Each row below holds a small network's activations on one input, seen along a few directions.
Each table varies a few parts of the input and shows all the possible inputs, shuffled.
A made-up example of a description, with smaller parts first: one of 4 places along a line, together with either a single point or one of 11 places along a line or (one of 3 separate values, together with one of 5 places around a ring).
Shared parts are said once, and a part with two or three values counts as separate values.
In the rows, 128 means zero.

Other details of the inputs vary at random and push rows far along three fixed directions, the same in every table; ignore that.

Rows:
R1: [119  65  66 139 117 172  97 100  67 193 158  33]
R2: [101 178 119 148 156 100 164  74 151 165  83 131]
R3: [146  52 137 133 105  55 120 136 134 128  93 146]
R4: [133  84  91  60  96 126  59 184  86 126 105 166]
R5: [ 67 148  75 141 153 133 137 103 133 136  40 117]
R6: [132 139 172 109 116 143  94 151 147  82 121 196]
R7: [103 123 116 181 225 103 101 177 178 111  61 139]
R8: [110 157 139 195 144  82 183  96 170 152 136 108]
R9: [131 138 125 141 111 191 144 125  75 188 221  60]
R10: [153  92 161  92  87 130 159 159  85 120 166 169]
R11: [182 169 128 130  95 151 102  70 127 165 226  23]
R12: [135 166 128 179 147 125 189 119 208 100 152  79]
R13: [145 186 129 185 156  94 186 133 228  58 124 115]
R14: [160  59 127 118 114  57 109 142 150 126  89 139]
R15: [108 156 133 101 130 229  76  91  73 181 166  83]
R16: [184 121 134  74  72 121 119 127 142  58 181 134]
R17: [146  43 110  97  88 116 139 123  75 128 127 166]
R18: [ 76 108 103 178 180 116 143 175 131 154  82  91]
R19: [153  63 100  66  97  69  51 129  99 124 102 134]
R20: [124 102  99 102  89 110 102 135 129  89  69 178]
R21: [ 71 157 100 139 148  97 120  88 136 163  37 114]
R22: [ 73 195 124 136 153 148 155 140 140 130  77 119]
R23: [ 62 142  76 150 150  87  84 102 135 167  30 114]
R24: [169 176 127 123 111 195 113 130 111 149 232  30]
R25: [163 156 192 104 134 125 118 159 180  46 178 169]
R26: [174 151 208 127  74  76 207  94 168  91 188 173]
R27: [154 142 187 103 135 148 149 132 141  99 136 216]
R28: [ 99 132 107 165 181 123 145 177 158 143  97  83]
R29: [172 166 232 134 117 146 184 125 141  64 184 201]
R30: [ 88 160 166 181 193 144 176 125 153 136 145 140]
R31: [157  94 197 144 131 125 140 166 160  86 161 168]
R32: [132  58  96  58 114 136  95 162  44 160  68 188]
R33: [ 82 183 121 153 191 146  98 142 175 125 116 135]
R34: [146  77  92  67  80  82  48 124 104 141  98 160]
R35: [159  22 132  98 140 137  59 179 100 136 118 150]
R36: [140 122 102 150  99 183 149  81  88 176 218  56]
R37: [ 83 119 132 196 202 136 141 146 138 157 116 133]
R38: [159  72 137  97  83  90 116  96  59 143 104 165]
R39: [182 175 174 103  78 132 211  96 170  65 166 193]
R40: [140 184 150 124 102 207 161  96  57 164 217  69]
R41: [ 95 157 107 177 158 125 188  93 123 124  90 122]
R42: [131 152 150  97  87 126 122 170 137  82 111 178]
R43: [ 75 148  49 146 162 116 108 124 157 132  70 114]
R44: [114 141  82  90 133 181  68 137  70 168 176  36]
Description of these inputs: one of 4 places along a line, together with one of 11 places around a ring.
Changing only the place on the line of 4 turns R36 into R9. The same change can be made to R41. Which row results?
Answer: R40
Changing only the place on the line of 4 turns R3 into R1. The same change can be made to R2. Which row results?
Answer: R39
Which other rows does R35 become when the place on the ring of 11 takes its other values? List them by row number.
Answer: R6, R7, R15, R25, R27, R29, R30, R31, R33, R37

Rows:
R45: [105 247 132 156 119 140 204  85 167 123 165  71]
R46: [ 98 101 102 142 208 141  97 146 116 138  54 149]
R47: [124 103 124  97  82 114  94 107  84 157 101 136]
R48: [178  83 165  93  96 119 106 196 143  78 163 189]
R49: [137  51 128  95 116 160  60 146  72 131 128 176]
R50: [140 117 168  93 106 134 130 177 121 102 136 198]
R51: [ 77 110  71 160 179  35 147 167 185  97   6 135]
R52: [157  63 158 111 164  61 103 217 160  65  48 223]
R53: [185 120 135  95  54 127 110 116 133 120 191 103]
R54: [ 84 191 143 161 155 187 116 120 105 177 166  89]
R55: [173 158 229 125 104 116 157 166 205  41 212 180]
R56: [ 96 176  94 122 145 136 114  71  97 191 126  72]
R57: [ 66 110  68 152 194 185  88 133  99 181  97  99]
R58: [100 241 160 166 157 187 195 134 156 121 178  83]
R59: [ 79 107  72 153 155 114  76 104 121 189  83  49]
R60: [166  82  95  76  65 132 109 110  86 108 134 143]
R61: [ 78 117  43 150 152 143  95  88 105 186  75  82]
R62: [193 164 205 121  96 127 180 188 194  27 200 163]
R63: [192  34 132  98  61 148 134  83  49 161 192 125]
R64: [112 150 122 113 159 197  88 118  59 200 149  77]
R65: [205  26 136  96  56 122 116 113  58 164 209 101]
R66: [109 223 150 179 131 151 177  53 195 122 167  78]
R67: [162  63 137 100  70 138 144  92  38 188 179 111]
R68: [113 100 122 117 113  38 144 165 156  90  13 225]
R69: [109 164 124 158 167 174 158 143 146 105 130 116]
R70: [131 234 153 169 151 105 193  72 214  83 144 133]
R71: [ 87 118  89 158 200  24 124 147 189 112   9 149]
What is each input in this table made of?
Answer: one of 3 separate values, together with either a single point or (one of 2 separate values, together with one of 4 places along a line)
Changing only the choice among 3 separate values turns R47 into R59. The same change can be made to R50. Which row results?
Answer: R48
Which other rows does R59 become when the choice among 2 separate values takes its other values? List them by row number.
Answer: R55

Rows:
R72: [174 118 172  99  62 135 136 158 132  95 206 121]
R73: [ 93  87  75 152 151 140 118 145 118 143 100  92]
R74: [ 91 175 123 174 158 146 133 133 155 156 162  46]
R75: [109  91 141  99 119 106  94 141 102 133  83 190]
R76: [106 172 124 149 175 168 130  81 128 155 147  92]
R77: [127  55  65  81 133 120  69 157  82 126  65 142]
R78: [148  62  81  98 135 155  44 131  70 165 130  96]
R79: [201 111 208  88  33 139 134 108  91  99 119 117]
R80: [146 118 138 112 120 103 151 173 132 101 121 145]
R81: [106 214 138 133 117 162 129 113 151 137 179  74]
R82: [ 69 138  74 156 160 122 144 139 145 121  48 147]
R83: [ 80 142 115 163 162 108 162 128 160 102  56 188]
R84: [ 94 152  91 156 179 156 143  98 111 157 107 107]
R85: [143  69 115 115  97 163  85  88  56 155  51  71]
R86: [ 90 150 101 152 186 153 132  94 117 158 110 106]
R87: [124 143 173 169 126  90 206 168 181  83 119 174]
R88: [138  76 109  76 123  90  76 178  99 117  73 165]
R89: [186 118 176  73  89 115  97 148 122 104 154 176]
R90: [140  41 121 109 153 100  94 147 100 121  73 190]
R91: [ 90 117 103 181 186 131 102 129 156 152  99 100]
R92: [149  56 152 124 124 109 103 147 138 102 111 185]
R93: [ 75 158 116 140 148  87 141 168 171  99  56 154]
R94: [125 161  90 167 119 126 137  60 158 180 142  72]
R95: [159  99 115 117  80 186 127 119  90 140 203  88]
R96: [137 173 176 152 105 123 193 154 182  85 182 117]
R97: [111 145 122 152 188  95 123 141 181 101  60 166]
R98: [ 84 132  94 154 158  58 162 110 176 173  50 113]
R99: [139 173 174 178 141 115 166 138 222  65 159 136]
R100: [105 148  90 162 126  97 127  88 141 201 105  81]
R101: [173  65 171 108  87 131 132 131 118  93 170 183]
R102: [165 116 168  93  98 106 153 148 111  95 129 202]
R103: [139  80 118 107 102 157  57 138  75 177 174  77]
R104: [102 110  71 101 115 165  77 122  93 147 117  96]
R105: [ 94  90  96 168 161 145 132 121 107 157 109 116]
R106: [147 159 139 173 109  44 171  99 200  69 110 170]
R107: [149 192 166 148  93  64 184  86 167  88 175 118]
R108: [103 141  84 123 143 147 126 136  85 171 109  91]
R109: [107 194 127 168 177 144 127 124 150 162 155  55]
R110: [163  53 110  88 116  98 104 176 118  83  92 174]
R111: [125  66  93  84 109 110  67 158 113 101  68 179]
R112: [150  84  77 102  84 117  82  60  58 158 162  78]
R113: [ 95 149 126 176 182  85 189 165 160 119  64 153]
R114: [114  97 107  97  96 111 119 166  98 122  77 177]
R115: [171 134 125  88 103 179  78 103 100 134 193  93]
R116: [103 184 114 145 150 160 160 114 109 166 141  83]
R117: [172 178 202 100  97 151 150 104 129 113 213 138]
R118: [185  98 147  97 108 106 122 161 150  65 139 170]
R119: [ 65 144 103 158 178 142 114  98 135 151  82 129]
R120: [113 127 127  96  98 177  94  96  60 184 169 107]
R121: [ 91 125 127 161 201  94 121 149 143 154  64 137]
R122: [153 166 143 106  87 176  99  99 138 113 196 111]
R123: [132 144 170 145 123 159 122 113 129 160 195  89]
R124: [178  83 147  89  87  96 147 183 108  92 122 188]
R125: [112 177 117 149 164 143 126 133 137 157 154  56]
R126: [ 83 122 121 164 199  93 146 147 129 152  65 143]
R127: [162 180 154 150 124 138 204 131 177  76 173 133]
R128: [ 88 167  92 134 164 135 122 139 122 155 108  73]
R129: [ 85 188 139 145 147 161 113  97 132 173 143  94]
R130: [133  73 113 110 152 106  67 162  94 162  88 139]
R131: [ 65 122 117 193 186  99 163 151 141 151  70 134]
R132: [120 101 111  94 132 155  89 113  48 188 135 111]
R133: [176  87 137  86  78  63 157  97 149  81 131 166]
R134: [105 128 139 169 142  82 186 182 172  94  86 162]
R135: [117 159 102 165 161 170 164 106 122 154 150  79]
R136: [190  92 123  74  50 132 128  69 122 152 186 110]
R137: [134  57 106 115 161 124  74 135  96 150  86 150]
R138: [132 213 183 133 106 125 148 130 190  87 167 140]
R139: [130 158 205 164 134 105 180 137 184  95 160 158]
R140: [ 69 150 115 151 172 101  99 145 155 146  53 146]
R141: [ 87 181  91 143 134 176 139 104 138 137 140  77]
R142: [193 116 138  74  67 155 140 131 103  88 176 158]
R143: [156  60 179 106  93  95 133 162 114 102 135 200]
R144: [111 164 142 165 146 163 111 115 137 178 185  55]
R145: [138 141 131  91  65 182 123 111  70 159 185 112]
R146: [135  60  64  97 130 156  84 141  63 158 117  95]
R147: [178 180 159 104 102 151 142 118 164  75 196 122]
R148: [146 117  93  99 109 191 114  99  62 162 165  94]
R149: [133 199 151 137 110  95 198  68 171 132 184  71]
R150: [147 117 144 142 163  94 125 152 176  90  94 175]
R151: [165 164 203 127 121 127 165 124 149 108 191 146]
R152: [134 141 158 165 141  92 165 161 216  52 122 158]
R153: [155 159 147 112 126 183 109  82 118 144 191 100]
R154: [172 151 155 129 111 176 165  96 115 123 213 115]
R155: [170  80 163 106  87 171 105 104  96 131 209 127]
R156: [ 97 203 140 156 179 155 131  98 140 172 145  78]
R157: [ 69 146  78 159 159 149 141 114 126 147  76 124]
R158: [ 99 156  88 174 131  82 119  85 122 178 112  77]
R159: [117 107 132 171 143 104 180 154 167  87  93 171]
R160: [118  65  79  78 125 110  85 172  66 146  65 142]
R161: [143 110 121 111 118 170 116 115  52 187 178  92]
R162: [148 153 173 111  91 150 153  99 144  88 173 175]
R163: [115  57  86  93 127 126  39 138  94 144  63 169]
R164: [ 69 175  92 139 138 154 129 127 120 162 116  77]
R165: [139  68 137  88 107 113  79 137 120 101  81 215]
R166: [159  45 134  99 130 102 115 148 101 104  95 203]
R167: [116 149 117 140 159  95 171 157 181  67  70 167]
R168: [130 139 152 161 134  95 178 164 210  50 121 155]
R169: [189 134 168  84  76 133 138 155 123  96 200 124]
R170: [145 144 175 103  77 126 157 132 123  99 151 191]
R171: [ 95 170 106 143 175 133 100 130 129 163 110  81]
What is each input in this table made of?
Answer: one of 2 separate values, together with either a single point or one of 5 places around a ring or (one of 4 places along a line, together with one of 11 places around a ring)
Changing only the choice among 2 separate values turns R156 into R153. The same change can be made to R109. Which row results?
Answer: R78
Changing only the choice among 2 separate values turns R141 into R164. The same change can be made to R104. Which row results?
Answer: R93
Which other rows does R144 become when the choice among 2 separate values takes its other values? List them by row number.
Answer: R91
A walk changes only the place on the ring of 11. It starts at R121 and steps to R151. List the rest of the walk in order.
Answer: R126, R161, R113, R124, R80, R169, R125, R109, R130
Which other rows does R139 become when the choice among 2 separate values takes its other values? List them by row number.
Answer: R155
Which other rows does R149 become when the place on the ring of 5 takes its other values? List them by row number.
Answer: R98, R100, R107, R158
Which other rows does R81 become when the place on the line of 4 takes its other values? List them by row number.
Answer: R74, R88, R125
